A small network was trained on made-up records. Each row is its average activation on records with the value named, seen along a few directions.
Related values have similar rows: they may be neighbours, one step apart, or belong to one group.
Strong random noise was added to every row along 5 fixed directions; ignore it. To show where, here is one row again and again, with new noise each time:
[ 170   34 -143 -329 -353 -128  438  337   53 -273 -124  283 -238  -59
  240 -172  102  -95  -15  317]
[ 298   97   -6 -268 -126  293   46   98 -255 -297  -68  143   -6   54
 -411  238  -77   77  203  223]
[-197 -104 -255  -55   10   95  -57  142 -101   67   97   98  -30  -40
  467   71 -138  -92 -334  228]
[ 183  388   -7 -312 -339 -128  345  479  114 -318   73  462 -103  116
    7  -56 -121   29  269  252]
[ 116  193  -29 -405  -67  -36  -97  362  -58  171  290  378 -148  153
   81 -299 -312  -22  -93 -122]
[ -51   59 -444 -220 -429  353  639   60  -91 -512 -244   33 -177   27
   82  579  304 -108   66  920]
[ 531   52   58 -742 -385 -340  351  496   50  -13  -13  481 -474    4
   31 -825   11 -114  -33 -182]


Values of GAMIN:
pagil: [  17  293    4  -80  247 -579 -222  305  177  481  189   38 -176  165
  383 -590   -2  -75 -146 -373]
mifif: [ 227  342  183 -411 -421 -153  325  526  326 -496  -95  318 -361  112
  -91  -98  162  -93  298   88]
sazal: [ 230 -229 -162 -253   25 -282  290 -272   53  436 -144 -358 -334  -42
 -325 -786  271 -173 -243 -346]
zil: [ 200 -101  449   42   34  170  -25 -112 -175 -533 -369 -154 -194 -120
 -458  284  233   22  479   22]
leru: [ 351 -120  531   37 -160 -260  251   94   31 -484 -292  109    2 -475
 -124   85  116  -18  241 -207]
roda: [-398  225  -83  246   33  412 -454 -473  -25  265   47  -94  326   11
 -495  530 -220  105  305  202]
fabo: [ -42 -882  -68 -124   28  340   89 -264  -22 -148 -440 -533 -454 -231
  490   18  511 -307 -481  155]
naz: [ 423 -123  328  -15  133 -226  -69 -284   25 -149 -439 -374 -252 -275
 -344 -417  428  -63  -69 -105]
luv: [  -9  812  143 -282   57 -363  -41  187  182  324  668  240   76  567
 -526 -283 -221  172  467 -289]
sogof: [ 111 -646  -96  339   69 -118  115  -56  123   27 -475 -185  336 -279
  343 -532  166  152 -364 -339]
zer: [ 662 -120  508  225   81  -24 -488  -47 -161  -44 -108   69  457 -270
 -674 -344 -237  373  262 -760]
dil: [-263  110  417  646  -82 -372   14  461  303 -357  133  401  479  -73
  708  198 -271  248  381  134]
pepen: [ 480 -238  254  -17 -381 -422  362   90   32 -434 -435   87  139 -548
  -72 -131  474  156  265  -70]
nifaz: [ 506  291  462 -329  125  -75  -78  175    5  -94   68 -140 -178  -55
 -737 -161   99  169  562 -508]
sus: [ 138  302  580  341  546 -131 -805   50   99  251  508   -1  -24  253
 -358 -244 -387   85  151 -683]
kikas: [ 175  -48 -204 -423  -92  322   46 -374 -355  397  254   63   54  383
 -715   69   -9   89  101 -217]
nitep: [ 597 -720  234  -16 -329 -122  388 -264 -222 -711 -542 -101   69 -651
 -346 -175  560  -31  -48   82]
liv: [  34  -75 -242  119 -151  -99  568 -321  203 -153 -663   19  -46  129
 -112  -55  151  -79  223  328]
tik: [-463 -259 -405  394  192 -241  204 -370  117  538 -107 -305  -37   42
  600 -323  -69 -212 -580 -166]
GAMIN is arranged as a ring.
List every value one step from sus, in the order listed.
> naz, nifaz
List every value one step from mifif, in the order listed.
> leru, fabo
List every value one step from tik, in the order listed.
> sazal, liv
List every value one step from nitep, in the order listed.
> dil, pepen
